A small network was shown many inputs. Here are its activations along a few directions, one row for each input.
Each table varies a few parts of the input and shows all the possible inputs, shuffled.
A made-up example of a description, with smaller parts first: one of 5 places around a ring, together with either a single point or one of 11 places along a line or (one of 2 separate values, together with one of 6 places along a line).
Shared parts are said once, and a part with two or three values counts as separate values.

Other details of the inputs shift rows strongly along two fixed directions, in all tables alike. That doesn't count.

Rows:
r1: [  4   3  15  -4  31  -4 -29  17  -2  11  18 -18   5   4]
r2: [ -6  -8 -13  -8  13 -18 -24  28 -28 -11   9 -12  -4 -30]
r3: [-15  11   1 -11  39 -12 -15  29  -3  -1  13 -16 -18  -5]
r4: [-22  -3 -15  10 -22  13  50  -8  24 -20 -28  30 -11  13]
r5: [ 18  -6  25  -2   3 -20 -21  28 -12  29  -3   6   7  12]
r6: [ 46 -12  39   8 -17  -3 -25  -5   0  48   0   2  34  28]
r7: [  43  -20   17   24  -59   51   20 -104   29    4    0   14   58   15]
r8: [-22  -7 -23 -11 -12   0  25 -21   1 -29  -4  13 -18 -23]
r9: [ 43 -16  23   6 -14   3 -37 -22 -15  20  17 -13  43  -7]
r10: [ 25 -11  29  11  -6  -6 -22  18  -6  27  -3   3  28  24]
r11: [  1   1   1  -1   6 -23 -13  50 -14   9 -10  -2  -8   4]
r12: [-18  13  -8  -6  35  -7 -17  35  -8  -4  11 -21 -20  -8]
r13: [ 18  -4  23  -3   2 -20 -20  26 -14  29  -4   4   3  13]
r14: [-35  -7 -34  -8  -7   1  36 -12   0 -41 -12  14 -23 -28]
r15: [-25  -5 -32   1 -16  10  29 -16  -1 -37 -10   6 -12 -26]
r16: [ 29   2  10  -2  -6 -17 -23  29 -12  31  -7  -2   8  16]
r17: [-38   5 -28   9 -19   9  56  10  20 -31 -33  25 -23   8]
r18: [ 19   3  14  24 -21  49  19 -65  42   6   6   2  33  29]
r19: [ 26 -12  14 -11  -8 -10 -29 -16 -19  13  16 -10  18 -14]
r20: [ 38 -21  26   8 -10   3 -42 -25 -14  19  16  -7  46  -2]
r21: [ -1  -6  -2 -21  10 -27 -24  11 -29  -4  10  -8 -13 -26]
r22: [ 39 -23  24  20 -50  40  14 -96  29   6   1  19  56  14]
r23: [-10  -2 -15 -19  14 -29 -20  28 -33 -10   9 -12 -22 -34]
r24: [-25  18 -11  -2   9  14  29 -24  21 -15  -1   3 -20   6]
r25: [ -9   9   0  -2  30   1 -17  25  -2   1  13 -19  -5  -1]
r26: [-13  18   0 -13  36 -17 -18  25  -9   6  15 -19 -21  -5]
r27: [ 42 -16  42   9  -9  -2 -27   0   1  40   3   4  36  26]
r28: [-34   8 -30   6 -23   8  57   2  18 -28 -35  27 -28   7]
r29: [-37  22 -26   0   8  19  42 -17  24 -27  -5   3 -30   0]
r30: [-16  10  -1  -7  39  -7 -20  33  -6  -2  13 -20 -14  -5]
r31: [-22   2 -19  14 -28  15  47  -4  20 -21 -30  24  -9  14]
r32: [ -6   2 -29  -6 -24  10  28 -26  -1 -23  -5  10 -10 -20]
r33: [-34  19 -26   3   8  18  37 -12  22 -27  -5   2 -27  -1]
r34: [-10   6  -4  -8  10 -28  -6  51 -16   7 -12   3 -25  -1]
r35: [ 23  10  11   2  14   5 -26   0   1  25  23 -19  11  11]
r36: [-18  15   1 -13  41 -17 -16  29  -7   0  12 -15 -23  -6]
Description of these inputs: one of 3 separate values, together with either a single point or one of 11 places around a ring.
The inputs of r24 and r13 match in every part but the choice among 3 separate values. If r35 is changed in the same way as r24 into r13, which row does it become?
> r16
Which other rows does r31 become when the place on the ring of 11 takes its other values? List them by row number.
> r4, r5, r6, r10, r11, r13, r17, r27, r28, r34
Which other rows does r20 become when the choice among 3 separate values takes its other values? List them by row number.
> r10, r30

Rows:
r37: [ 49  19  57  19  24  -3 -74 -20  -5  49  31 -33  51  34]
r38: [ 78  -2  23   4  -5  12 -83   1 -31  49  41 -48  57 -10]
r39: [-15  12  -4   7 -39  20  56 -61  28 -13 -27  28  -5  24]
r40: [-18 -21 -11   6 -19  46  46 -75  32 -32   1  14  -1 -14]
r41: [ 58 -22  55  -1  22  -9 -96 -16 -25  38  47 -40  71   2]
r42: [-19  -5 -15  -5 -14 -10  15 -15 -14 -29  -9   6  -9 -26]
r43: [ -7  14  -5  -1  -8  43  66 -57  59  -2   7  21 -18  19]
r44: [  7   0  10  12  15   9 -43 -29 -13  -8  25 -24  34  -5]
r45: [-15   8  -6   7 -40  22  59 -59  29  -4 -24  29  -8  19]
r46: [ 57 -18  38  -5  -2 -25 -72  -2 -41  29  24 -20  49 -10]
r47: [ 40   6   4   3  33 -29 -79 108 -45  46  23 -49  10  -2]
r48: [ -1   7 -14  -1 -39  18  58 -57  33  -8 -25  36  -8  22]
r49: [-53  20 -45 -37  28 -47  22  66 -23 -17 -19  12 -85 -29]
r50: [-66   3 -51 -29  26 -49  13  62 -44 -46  -8  -3 -69 -64]
r51: [ -3 -19 -24   5 -45  28  50 -67  22 -24 -15  28   3 -18]
r52: [ 28  29 -13  19 -40  45  31 -57  32  15  -2 -10  10  32]
r53: [-61   2 -48 -19  21 -38  28  95 -19 -33 -28  19 -72 -30]
r54: [ -4 -11 -13  18 -47  27  59 -29  37 -19 -33  41   8  21]
r55: [ -9  -6  -9  22 -49  28  56 -31  31 -26 -35  37  12  24]
r56: [ 12 -16  37 -11  61 -36 -73  90 -34  38  18 -28  -1  -4]
r57: [-70   6 -40 -12  20 -37  27  91 -24 -35 -27  12 -66 -27]
r58: [ 49   0  39   8 -33   6 -13 -51   7  35  -2   9  42  37]
r59: [-24  21  -3   9 -14  30  49 -65  51 -21 -13  13  -1  26]
r60: [-44   8 -12  -9  51 -35 -21  86 -20 -21  -5 -17 -27  -9]
r61: [ -7  -9 -26 -12 -14 -12  17  -9  -8 -28  -6  12 -13 -30]
r62: [-45  18 -19   7  56 -28 -25  80 -27 -23  -4 -20 -25  -8]
r63: [-21   9   4  -8  17   8  25 -15  21  -1  -2   6 -33   3]
r64: [-33   3  -9  -8  19 -41 -10  81 -31 -14 -16   1 -32 -11]
r65: [ 72 -31  49 -10  25   8 -76 -11 -15  52  64 -32  55  -8]
r66: [ 65 -27  53  23  -9  49 -12 -32  37  52  21   2  71  41]
The inputs of r40 and r56 match in every part but one. If r61 is changed in the same way as r40 into r56, which row does it become?
> r54
What do these inputs look like to the network?
> one of 3 separate values, together with either a single point or one of 4 places along a line or one of 5 places around a ring
Which other rows does r49 become when the choice among 3 separate values takes its other values? List them by row number.
> r51, r53
A walk changes only the place on the ring of 5. It starts at r39 and steps to r45. List the rest of the walk in order.
> r49, r48, r58

Rows:
r67: [ 25  -8  33 -14   5 -20 -30   3 -20  36   8  -4  -2   6]
r68: [-49  14 -51 -15   0 -32  34  53 -10 -47 -30  20 -49 -20]
r69: [-38  33 -48 -11  19 -18  29  40  -2 -25 -14   5 -55  -9]
r70: [ 26 -27   0   3   5  -1 -49  -2 -28   8  16 -18  24 -30]
r71: [ 15  11  23  12  24   1 -40  15  -5  16  12 -27  20  16]
r72: [ 25   7  18   7  16   5 -31  27   6  30  17 -20  13  14]
r73: [-46   8 -42 -15 -11 -30  34  46 -17 -32 -32   8 -55 -29]
r74: [-17 -11  11  27 -32  45  54 -94  57 -16 -17  28  24  30]
r75: [ 33  13  14  -1   1 -11 -27  12 -17  44  13 -17   5  11]
r76: [  6  -4   4   8 -37  35  53 -82  47  -7 -20  41  14  30]
r77: [-42   9 -31 -22  18 -16  24  -3 -11 -49  12   2 -43 -49]
r78: [ 11 -12  26  17   6  -3 -37  23 -21  13   5  -6  35   7]
r79: [ 20 -15  35  -8  23  -7 -28  19  -1  32  13  -6  15   7]
r80: [ 23 -20  24   7   2  -3 -22  35 -12  18   9  -6  26  12]
r81: [  7   4 -16   6 -40  54  35 -93  34 -21   8  -1  29   5]
What do these inputs look like to the network?
> one of 3 separate values, together with either a single point or one of 4 places along a line
Which other rows agree with r80 in the choice among 3 separate values? List them by row number.
> r68, r70, r73, r78
